grid =
[[122 122 131 130 131 127 125 121 125 133 135 130 125 129 128 130]
 [125 133 134 119 123 123 131 109 130 134 125 132 129 128 122 114]
 [128 113 130 142 138 121 120 133 113 123 138 123 120 134 136 143]
 [132 122 129 136 133 122 125 133 119 121 129 123 125 132 132 135]
 [120 117 134 133 134 122 122 117 120 133 139 129 122 132 130 133]
 [133 122 124 137 133 128 125 143 122 120 130 123 125 130 134 140]
 [120 122 132 130 131 127 124 118 126 136 137 132 125 129 128 130]
 [132 122 123 137 133 130 125 144 124 120 130 123 126 129 134 141]
 [127 126 139 126 128 112 129 107 119 128 127 126 125 134 126 118]
 [117 123 136 125 128 125 126 107 127 140 137 134 125 129 125 123]
 [118 113 127 138 136 133 120 131 124 135 145 131 122 128 133 144]
 [130 117 128 140 136 123 122 136 117 121 134 122 123 133 135 141]
 [130 126 129 131 130 125 127 128 124 126 128 126 127 129 129 129]
 [125 113 126 142 138 129 120 139 119 126 141 125 121 130 136 147]]
Rows and columns are counted from 1.
(1, 1) -> 122
(14, 5) -> 138
(13, 4) -> 131
(4, 13) -> 125
(3, 9) -> 113
(11, 4) -> 138
(11, 10) -> 135
(3, 10) -> 123
(6, 12) -> 123
(11, 6) -> 133
(8, 2) -> 122
(14, 3) -> 126
(8, 10) -> 120
(4, 6) -> 122
(9, 3) -> 139
(5, 1) -> 120
(10, 4) -> 125
(8, 13) -> 126
(8, 14) -> 129
(12, 12) -> 122
(12, 8) -> 136
(12, 16) -> 141
(6, 3) -> 124
(2, 15) -> 122
(14, 6) -> 129
(8, 9) -> 124
(13, 13) -> 127
(9, 11) -> 127
(2, 1) -> 125
(13, 15) -> 129
(3, 11) -> 138
(4, 14) -> 132
(6, 11) -> 130
(10, 7) -> 126
(11, 14) -> 128
(9, 13) -> 125
(1, 8) -> 121

data =
[[105 111 123 131 130 137 122 124 127 118 126 128 117 132 120 117]
 [113 126 124 122 129 131 132 127 119 124 114 116 115 132 120 130]
 [114 113 124 120 134 128 124 125 117 124 115 120 112 139 108 126]
 [110 112 122 126 140 126 122 136 145 120 136 128 125 128 114 112]
 [113 115 130 125 134 131 115 124 129 116 120 119 112 137 106 119]
 [112 138 131 129 118 135 118 115 136 109 130 130 111 120 134 126]
 [125 121 129 132 140 127 124 136 138 121 124 113 133 131 113 110]]
Rows and columns are counted from 1.
row 1 col 1	105
row 3 col 7	124
row 1 col 13	117
row 6 col 2	138
row 3 col 12	120
row 1 col 7	122
row 4 col 10	120
row 7 col 1	125
row 6 col 3	131
row 4 col 13	125
row 5 col 4	125
row 5 col 16	119
row 3 col 14	139
row 6 col 13	111
row 5 col 11	120
row 2 col 7	132
row 1 col 8	124
row 4 col 6	126
row 7 col 12	113
row 3 col 1	114
row 3 col 15	108
row 6 col 5	118
row 2 col 1	113
row 6 col 9	136
row 5 col 8	124
row 7 col 5	140
row 2 col 12	116
row 6 col 4	129
row 7 col 7	124
row 6 col 6	135
row 4 col 4	126
row 2 col 13	115
row 3 col 11	115
row 3 col 10	124

W =
[[123 127 122 128 127 124 124 144]
 [129 140 117 121 124 124 124 122]
 [130 127 125 121 125 134 130 123]
 [131 127 128 121 130 125 131 124]
 [129 131 148 129 114 124 136 126]
 [130 125 137 124 120 131 131 125]
 [132 127 133 119 122 126 133 126]
 [133 125 125 120 121 123 127 125]
 [147 127 122 122 122 125 133 129]
 [127 129 120 122 133 125 106 125]
 [125 130 118 118 135 126 126 126]
 [132 125 123 111 125 123 127 112]]
Rows and columns are counted from 1.
(1, 1): 123
(1, 2): 127
(9, 5): 122
(8, 4): 120
(1, 8): 144
(7, 5): 122
(6, 3): 137
(9, 2): 127
(2, 5): 124
(4, 2): 127
(12, 6): 123
(2, 4): 121
(7, 1): 132
(4, 8): 124
(4, 3): 128
(5, 7): 136
(3, 7): 130
(10, 7): 106
(10, 5): 133
(8, 7): 127
(5, 2): 131
(3, 5): 125
(3, 1): 130
(12, 5): 125
(4, 7): 131
(1, 3): 122
(12, 7): 127
(11, 8): 126
(1, 6): 124
(11, 7): 126
(12, 1): 132
(10, 1): 127
(5, 8): 126

M = ((123, 122, 136, 116, 135, 137, 143, 122, 133, 133), (127, 129, 110, 115, 131, 119, 137, 119, 118, 125), (120, 123, 137, 115, 131, 151, 137, 120, 141, 135), (127, 114, 131, 109, 132, 119, 119, 128, 135, 142), (121, 147, 137, 142, 121, 132, 127, 142, 135, 146))
Indices start at 1.
row 1 col 1 => 123
row 2 col 6 => 119
row 2 col 7 => 137
row 5 col 4 => 142
row 2 col 5 => 131
row 4 col 3 => 131
row 5 col 9 => 135
row 5 col 1 => 121
row 1 col 2 => 122
row 5 col 8 => 142
row 2 col 10 => 125
row 3 col 10 => 135
row 1 col 6 => 137
row 5 col 3 => 137
row 4 col 8 => 128
row 5 col 10 => 146
row 3 col 9 => 141
row 2 col 4 => 115
row 4 col 9 => 135
row 1 col 5 => 135
